These are the activations of a small network on made-up records, seen along a few directions, one row for each record.
Each row is followed by the record's values for the fields GUD, MATUB, ZOK, BEMI.
Not every record has every field; a missing one is left out.
The largest differences between rows may come from other fields.
In the rows, 500 means zero.
Strong random noise was added to every row along 11 fixed directions; ignore it. To show where, here is one row again and again, with new noise each time:
[321 712 658 530 487 567 520 570 610 626 542 489 462 549 524 613 488 497
 501 409 469 394 503 496 446 359 542 606 478 572 387]
[465 754 530 551 554 460 464 423 459 565 643 400 354 504 555 450 601 365
 524 572 374 408 549 581 645 442 709 733 387 723 342]
[657 423 712 325 595 449 396 329 601 429 688 565 600 577 561 335 491 211
 498 547 406 266 395 425 462 421 551 441 481 139 422]
[434 134 381 519 593 530 542 664 546 421 348 467 367 648 567 570 459 427
 367 457 664 568 348 456 293 466 431 449 533 438 574]
[401 485 502 648 629 654 606 480 402 426 338 413 544 528 482 606 634 573
 530 330 663 560 721 691 635 556 508 520 443 540 459]
[553 500 576 464 615 528 470 471 506 388 511 366 315 687 555 339 502 313
 446 650 464 440 583 603 663 454 643 549 328 478 429]
[192 451 623 354 298 484 402 854 391 575 429 689 714 419 446 443 135 519
 320 350 619 407 307 515 511 441 442 582 397 494 619]
[232 440 568 359 310 400 688 802 247 555 360 605 584 333 501 660 572 602
 676 427 420 656 467 526 574 577 369 684 497 664 576]
[637 638 530 544 658 621 470 625 553 393 379 490 524 398 377 435 429 582
 344 531 405 422 520 331 650 336 595 380 693 523 652]
[323 482 653 400 425 414 512 829 282 526 552 474 437 566 639 563 509 565
 599 337 831 729 498 574 577 638 489 565 416 363 510]
[310 478 577 550 554 704 689 558 467 488 304 523 405 580 510 657 665 500
 557 514 424 546 648 635 521 471 404 454 454 602 575]
[600 194 197 584 617 407 631 315 296 395 381 529 617 259 454 532 742 409
 550 517 324 500 442 533 527 586 478 634 612 706 548]
[425 524 498 552 502 449 583 526 602 529 422 401 601 444 442 627 477 574
 520 332 462 409 483 439 456 388 532 723 557 613 304]

[517 194 445 531 374 375 672 368 418 446 371 378 654 557 442 434 388 612
 610 460 565 513 635 827 605 643 344 692 320 504 324]  GUD=keka, MATUB=relip
[511 568 524 577 545 582 463 428 675 625 641 502 364 589 600 637 546 490
 439 483 554 470 407 381 241 421 450 383 601 408 490]  GUD=felun, MATUB=gisup, ZOK=kuzut, BEMI=fefo
[453 559 440 653 478 544 502 525 542 647 573 468 345 607 549 581 478 572
 444 440 650 561 480 585 420 514 502 506 454 600 476]  GUD=keka, MATUB=gisup, ZOK=tivod, BEMI=bape
[609 607 342 747 491 549 680 238 604 567 419 441 654 325 309 597 540 755
 561 488 287 362 655 557 532 417 429 587 670 730 400]  GUD=keka, MATUB=relip
[550 591 490 489 364 357 424 606 291 593 761 504 431 450 622 439 470 600
 546 495 733 648 440 590 563 641 452 432 493 390 637]  GUD=felun, MATUB=relip, ZOK=tivod, BEMI=bape
[458 373 453 530 418 419 620 531 572 590 507 430 472 578 603 690 569 618
 626 381 638 623 456 443 265 537 367 531 574 421 416]  GUD=keka, MATUB=gisup
[652 545 397 582 627 538 320 311 520 516 668 571 574 415 529 461 550 382
 419 427 554 423 432 372 397 515 575 410 568 429 477]  GUD=keka, MATUB=relip, ZOK=kuzut, BEMI=fefo
[497 459 276 501 551 473 439 493 271 384 409 448 565 383 506 462 590 459
 503 447 584 639 592 537 673 678 637 586 421 637 511]  GUD=keka, MATUB=gisup, ZOK=tivod, BEMI=paru
[457 494 417 414 466 433 329 553 303 539 643 633 511 372 583 454 508 403
 482 504 567 594 398 481 511 591 560 464 463 471 641]  GUD=keka, MATUB=relip, ZOK=tivod, BEMI=bape
[613 608 389 498 585 460 375 472 358 429 538 625 567 266 395 298 497 361
 402 629 297 430 488 435 725 523 684 564 500 717 577]  GUD=keka, MATUB=relip, ZOK=kuzut, BEMI=mogu
[468 582 577 372 455 438 321 597 497 490 564 545 566 491 494 338 312 431
 409 475 546 433 427 410 564 451 598 548 449 431 486]  GUD=keka, MATUB=relip
[772 346 335 553 634 477 425 401 530 316 435 401 536 519 440 289 384 471
 339 581 535 437 506 457 599 478 590 436 539 403 547]  GUD=keka, MATUB=gisup
[609 286 576 445 668 553 445 524 484 250 374 412 601 606 488 399 486 419
 460 389 746 525 568 470 594 568 551 392 466 198 490]  GUD=felun, MATUB=gisup, ZOK=kuzut, BEMI=mogu
[444 532 482 410 469 464 498 466 518 522 484 530 639 384 481 585 585 459
 616 400 377 464 490 391 462 537 539 651 507 589 342]  GUD=keka, MATUB=gisup, ZOK=tivod, BEMI=paru
[343 274 298 395 499 413 261 641 291 402 483 465 436 551 630 421 436 307
 394 381 814 668 410 506 498 663 643 587 313 469 500]  GUD=keka, MATUB=relip, ZOK=tivod, BEMI=bape
[614 433 421 505 704 546 332 553 350 303 431 571 663 362 464 371 528 420
 359 406 631 527 467 421 675 550 636 394 587 405 628]  GUD=felun, MATUB=relip
[679 346 482 510 724 552 502 265 696 371 498 403 388 655 571 542 724 277
 573 528 427 480 548 373 336 466 535 443 514 345 321]  GUD=keka, MATUB=relip, ZOK=kuzut, BEMI=fefo
[505 553 521 529 520 417 371 436 418 515 625 598 793 314 467 465 482 526
 495 271 638 422 426 472 548 556 556 567 561 416 444]  GUD=felun, MATUB=gisup
[447 639 520 671 632 697 469 292 488 494 462 541 710 394 450 585 637 532
 476 296 632 424 670 589 536 511 576 422 535 461 476]  GUD=felun, MATUB=gisup, ZOK=tivod, BEMI=paru
[558 516 453 594 529 434 506 501 434 509 524 400 526 464 468 465 440 618
 465 434 634 493 505 563 582 495 535 563 530 538 494]  GUD=felun, MATUB=gisup
[587 562 473 452 502 466 439 707 489 423 511 464 292 549 509 377 442 514
 410 690 486 630 453 396 582 517 589 441 543 538 627]  GUD=felun, MATUB=gisup, ZOK=tivod, BEMI=paru
[423 302 483 351 431 401 542 434 478 455 458 545 596 464 508 580 564 335
 596 463 400 466 408 461 385 518 432 578 473 467 443]  GUD=felun, MATUB=relip, ZOK=tivod, BEMI=bape
[220 546 540 366 459 541 317 794 216 554 506 767 588 349 556 531 534 428
 459 348 692 621 360 447 510 607 526 423 488 516 692]  GUD=felun, MATUB=relip
[416 566 553 451 455 387 611 547 476 595 552 448 334 534 585 614 657 485
 696 544 422 581 509 518 485 488 478 647 495 601 434]  GUD=keka, MATUB=relip
[517 442 461 528 544 580 525 264 486 404 357 556 839 374 385 524 510 508
 515 281 520 383 628 562 575 509 461 444 509 369 475]  GUD=keka, MATUB=relip, ZOK=tivod, BEMI=bape
[475 567 572 439 469 432 566 612 673 474 392 363 496 540 453 533 447 546
 509 470 390 474 496 379 518 376 587 679 483 593 311]  GUD=felun, MATUB=gisup, ZOK=tivod, BEMI=paru
[343 388 446 455 369 406 494 370 314 613 544 805 786 228 408 409 407 339
 434 543 267 233 286 650 506 454 367 610 456 669 680]  GUD=felun, MATUB=relip
[509 215 407 550 674 604 592 256 302 347 348 604 676 413 500 546 750 388
 555 443 549 484 614 708 565 628 387 364 492 397 639]  GUD=felun, MATUB=gisup
[646 580 407 637 553 412 398 546 548 567 735 343 233 599 596 411 412 536
 369 562 745 554 412 526 445 498 596 507 526 502 488]  GUD=felun, MATUB=relip, ZOK=tivod, BEMI=paru
[445 615 653 557 485 546 545 445 480 554 609 449 540 573 523 550 514 595
 593 377 678 505 645 671 575 586 468 542 403 408 387]  GUD=felun, MATUB=gisup, ZOK=kuzut, BEMI=mogu
[548 559 708 400 435 467 499 391 628 535 670 471 436 661 605 514 559 424
 621 489 531 465 508 490 416 491 507 464 454 246 345]  GUD=felun, MATUB=gisup, ZOK=tivod, BEMI=bape
[663 654 471 552 679 436 342 294 574 406 576 481 752 316 423 429 520 420
 456 346 476 274 486 372 606 401 699 574 599 465 353]  GUD=felun, MATUB=gisup
[461 551 693 423 333 583 600 517 305 640 660 716 509 474 545 496 569 618
 675 612 516 637 605 701 554 675 301 278 481 332 731]  GUD=keka, MATUB=relip, ZOK=tivod, BEMI=paru
[256 633 760 249 372 406 546 764 340 553 539 685 625 356 570 653 655 502
 762 358 435 618 459 372 549 575 454 584 513 448 495]  GUD=felun, MATUB=gisup
[486 613 554 472 586 572 410 604 221 405 477 711 751 235 433 444 563 521
 489 382 557 528 545 486 760 582 540 354 593 438 730]  GUD=felun, MATUB=relip
[451 351 405 425 515 480 470 614 550 407 328 469 524 533 471 486 410 441
 418 466 489 509 428 374 452 448 536 565 493 528 466]  GUD=keka, MATUB=relip
[496 567 673 439 488 521 414 485 413 451 573 520 599 515 520 409 458 489
 516 350 697 486 583 631 635 591 560 465 377 281 463]  GUD=felun, MATUB=gisup, ZOK=tivod, BEMI=bape
[498 580 548 549 666 595 452 726 669 475 433 423 384 561 504 598 488 564
 418 351 682 562 442 292 446 387 602 402 643 445 469]  GUD=felun, MATUB=relip, ZOK=kuzut, BEMI=mogu
[372 632 581 494 518 596 579 544 582 634 469 616 453 471 526 692 659 497
 591 494 320 473 463 397 347 395 442 459 609 585 548]  GUD=keka, MATUB=gisup
[446 532 607 509 520 560 439 625 487 527 554 480 537 596 557 549 507 530
 532 307 784 601 565 523 485 613 543 484 426 350 385]  GUD=keka, MATUB=relip, ZOK=kuzut, BEMI=mogu
[427 426 535 525 521 635 518 473 629 511 424 534 465 649 521 512 480 419
 446 519 484 430 504 531 370 416 442 413 447 448 512]  GUD=keka, MATUB=relip
[576 341 593 459 508 498 566 459 517 444 524 485 591 580 515 519 509 541
 579 456 648 553 515 543 454 578 370 383 528 204 497]  GUD=felun, MATUB=relip, ZOK=kuzut, BEMI=mogu
[388 347 421 435 349 563 579 268 568 506 327 551 584 520 410 430 392 359
 436 704 147 270 544 619 488 386 359 491 321 626 579]  GUD=keka, MATUB=gisup, ZOK=tivod, BEMI=bape

Here are new rows. What are their fields?
[328 497 577 542 461 758 456 403 510 631 593 719 415 656 548 452 460 360
 357 649 479 386 475 700 348 509 381 229 368 439 717]  GUD=felun, MATUB=gisup, ZOK=tivod, BEMI=paru
[534 713 599 533 409 475 462 412 307 642 777 642 543 386 496 351 453 540
 514 588 486 432 504 696 664 552 455 456 477 534 657]  GUD=felun, MATUB=relip
[565 588 585 510 427 382 573 520 578 580 552 528 579 388 454 537 387 643
 533 504 411 388 404 438 456 383 403 498 673 470 555]  GUD=felun, MATUB=gisup
[494 712 746 299 316 494 539 481 642 542 546 458 407 637 478 375 369 402
 561 757 159 334 613 562 618 357 515 572 300 500 410]  GUD=keka, MATUB=relip, ZOK=tivod, BEMI=bape
[379 598 450 656 482 473 563 460 531 550 443 404 590 431 445 595 454 644
 479 320 596 439 569 603 537 446 497 685 494 662 396]  GUD=felun, MATUB=gisup
[478 596 554 429 540 430 444 558 479 548 637 502 382 547 626 569 659 415
 615 465 552 590 460 371 446 544 592 529 536 433 438]  GUD=keka, MATUB=gisup
[413 715 607 589 399 698 464 539 576 606 455 533 735 422 429 616 334 849
 439 261 728 488 661 516 500 445 352 246 616 312 666]  GUD=keka, MATUB=gisup, ZOK=tivod, BEMI=bape
[378 469 627 437 396 549 521 677 572 536 437 634 576 542 474 545 355 573
 443 454 539 461 413 493 400 447 382 448 502 426 558]  GUD=felun, MATUB=gisup
[299 406 527 367 314 330 580 586 511 552 476 428 566 520 571 643 490 526
 635 371 556 543 446 477 380 544 433 719 429 477 320]  GUD=felun, MATUB=gisup, ZOK=tivod, BEMI=paru
[460 525 258 650 615 587 398 343 418 543 515 549 499 374 524 619 688 459
 447 397 568 577 527 448 405 541 571 421 592 643 565]  GUD=keka, MATUB=relip, ZOK=tivod, BEMI=bape
[591 347 518 407 504 441 696 619 328 381 356 432 475 461 530 642 750 626
 774 504 522 801 642 461 605 672 383 451 574 383 563]  GUD=keka, MATUB=gisup, ZOK=kuzut, BEMI=fefo
[440 513 370 436 560 609 457 688 378 375 299 613 453 339 492 571 616 493
 451 500 443 646 470 293 529 503 550 311 617 594 761]  GUD=felun, MATUB=gisup, ZOK=tivod, BEMI=bape
[661 526 571 580 533 537 575 274 589 484 554 418 522 572 441 391 465 530
 490 620 483 386 634 719 603 477 433 445 457 397 465]  GUD=felun, MATUB=relip, ZOK=tivod, BEMI=paru
[526 325 389 584 415 464 565 488 526 565 538 508 409 600 514 468 366 590
 443 580 576 524 436 631 398 526 357 488 478 537 568]  GUD=keka, MATUB=gisup
[656 467 602 396 497 339 370 351 480 463 738 446 535 584 535 221 368 337
 472 569 551 350 447 618 605 517 595 609 340 324 332]  GUD=felun, MATUB=relip
[663 250 395 593 573 523 507 302 537 399 523 354 511 676 541 415 505 492
 499 458 720 537 619 696 492 669 481 498 367 352 357]  GUD=keka, MATUB=gisup, ZOK=tivod, BEMI=paru
[198 698 570 559 414 670 381 599 411 662 583 562 361 620 608 537 418 483
 430 443 715 537 566 687 505 558 504 487 262 573 558]  GUD=keka, MATUB=gisup, ZOK=kuzut, BEMI=fefo
[398 375 563 515 508 551 588 424 712 535 489 352 278 799 601 594 481 422
 478 528 564 474 522 588 304 367 435 448 412 373 435]  GUD=felun, MATUB=relip, ZOK=tivod, BEMI=bape
[404 546 585 508 381 485 509 344 386 595 629 555 576 564 546 432 490 456
 576 490 554 429 601 797 573 601 462 606 259 493 427]  GUD=keka, MATUB=gisup
[307 480 533 379 447 366 510 601 547 589 585 541 471 471 679 826 721 453
 706 233 597 667 313 239 177 530 489 609 610 416 349]  GUD=felun, MATUB=gisup, ZOK=tivod, BEMI=bape
[594 404 433 530 528 439 538 586 368 434 511 458 391 537 522 444 506 548
 488 565 605 627 478 539 578 567 499 473 531 528 613]  GUD=felun, MATUB=gisup
